Each row has a name. Each piece below is followed by the name of the row it came from, unless a question asks for something else. Each question is about the rows just above it. Places in a row count from 0.

[128 117 136 167 112 119  94 122 103  90  88  82 177 138 116 139 167 144
 127 115  87 145  93 150 100 116 117 173 109 128 144 135 131 144 180  87] : Liv
[ 87 126 174 179 153 167  83 149 131 121  80 151 111 155 125 150 157 164
 134 141 164  93 148 101 164 151  94 176 124  83 101 149 159  85 105 118] : rul
[ 81 180 104  92 110 120 143 163 174 133 123 116 105 118 152 158  94 104
  75 143 176  90  83 121 129  78 170 148 164 174 162 121 163 126 164 149] : zipi
[ 95 171 142 106 140 140  82  98 169 120  77 102 148  91 172 177 148 117
 100  85 177  92 134 106 140 100  92 117 137  91 146 150 175  78 136 166] : lonul
[ 89 101 153 172  98 154  97  85 132 138  83 181 146 101 179  95 109  88
 154 110 123  98 145 129 105 174 145 145 168 112 143 140 110 171 133 125] : bigud
How many entries does [ 81 180 104  92 110 120 143 163 174 133 123 116 105 118 152 158  94 104
  75 143 176  90  83 121 129  78 170 148 164 174 162 121 163 126 164 149] have? => 36
[ 89 101 153 172  98 154  97  85 132 138  83 181 146 101 179  95 109  88
 154 110 123  98 145 129 105 174 145 145 168 112 143 140 110 171 133 125] is in which row? => bigud
How many entries does [ 89 101 153 172  98 154  97  85 132 138  83 181 146 101 179  95 109  88
 154 110 123  98 145 129 105 174 145 145 168 112 143 140 110 171 133 125] have? => 36
What is the next entry after [ 95 109  88 154]? => [110]
Give the next entry after [167 144 127 115  87 145]. => [93]

[114 111 158 150 119 135  90] -> dek
[ 97 111 158 150  93 138  91] -> sesop
[168 131 102 100 126  98 141] -> geku
[130  87 139 108  98 120  88] -> rud
[108 109 134 152 112 152  92] -> rutub
[ 97  74 136  96 127 139  88] -> Saf
Row and place of [96] in the named rows: => Saf, 3
Count the entries of [108 109]: => 2

[104 164 100 151  90  95 105 164 109 167 158 107 104  92 128 167 159 107
  82 126 137 110 133 125 112  96  98 101 145 106  91 132 159 102 142 167]  Numid
[106 103  88  80 104  83 167 104 107 128 158 167 105 119 164 109 104  97
 104  81 137 103 123 117  82 118  83 114  93  79 112  83  99  82  85  96]  Legug
[106 103  88  80 104 108 120  98 103 101  93 110 116  85 139  94 104  97
 104  81 137 103 123 148  82 118  83 114 115  79 112  83  99  82  85  96]  fadum
[104 164 100 151  90  95 105 164 109 167 158 107 104 119 128 167 159 107
  82 126 137 110 133 145 112  96 143 101 145 106  91 132 159 102 142 167]  kaz
Give the next entry after [110 133 125]. => [112]
Give the next entry after [105 164 109 167 158 107 104 119 128 167]. => [159]
[104 164 100 151  90  95 105 164 109 167 158 107 104 119 128 167 159 107
  82 126 137 110 133 145 112  96 143 101 145 106  91 132 159 102 142 167] is in which row? => kaz

[126 120 137 136 164 145 148 129 144 146] = gamup
[123 151 138 100 138 124 123 137 134 124] = muraf
[138 151 123 125 109 111 125 135 126 130] = Pira
[147 147 123  87 133 118 109 142 127 107] = pazog
[142 142 122  95 133 120 114 138 127 113] = mip
[132 119 135 124 162 147 140 132 144 136] = Mur
[131 116 131 130 153 152 141 130 143 138] = Vegel
[144 144 119  93 141 123 120 139 134 120] = Lagel
[125 134 145 161 149 133 155 130 141 156] = Kupu
Row and place of [87] in the named rows: => pazog, 3
Number of entries in [125 134 145 161 149 133 155 130 141]: => 9
The next entry after [138 151 123]: => [125]

[132 128 160 153 133  99  93 119 147 113  87 121 121 124 125 171 148 110
 151 126 156 138 156 133 129 106 142 115 117 120 136  76 150 143 131] -> mefu
[ 97 115 103 128 131 105  96 136 138 112 134 121 155 137 117 126 169 134
  97 118 133 178 102 131 139 150 154 150 122 114 122  76 136 146 141] -> kugu
[131  92  86 142 116 154 157 108 110 161 166 121 174 170 123 110 160 114
 104  75  80 136  97 116 103 140 168 125 124 107 105  76 141 143 142] -> fafe
[140] is at row and place => fafe, 25
The next entry after [ 75  80 136  97 116 103]: => [140]
The next entry after [150 143]: => [131]
The next entry after [ 97 116 103]: => [140]

[130 151 123 137 128 119]  Badiz
[151 129 123 137 132 125]  mefe
[132 122 126 146 128 126]  Runaz
[125 119 128 149 150 133]  lamus
[125 119 128 149 134 117]  loze
The next entry after [130 151 123 137]: => [128]
Count the entries of [132 122 126 146 128 126]: => 6
[129] is at row and place => mefe, 1
which: [125 119 128 149 134 117] => loze

[116  85 116 137 107 141] = foto
[143 121 143 145 144 102] = pileg
[139 165 139 126 150 105] = tova
[128 147 103 135 134 167] = zozav
[159  99 159 135 134 153] = gobe
[107 157 107 122 128 104] = Retur
[ 85 117 137 147 122 101] = Veti
[147 128 147 139 145 111] = saden
What is the next entry after [147 128 147 139]? => [145]
Count the entries of [128 147 103 135 134]: => 5
Where in the named rows is [102]? => pileg, 5
The next entry after [143 145 144]: => [102]
What is the next entry after [ 85 116 137]? => [107]
Where in the named rows is [144]? => pileg, 4
Give the next entry after [147 128 147]. => [139]

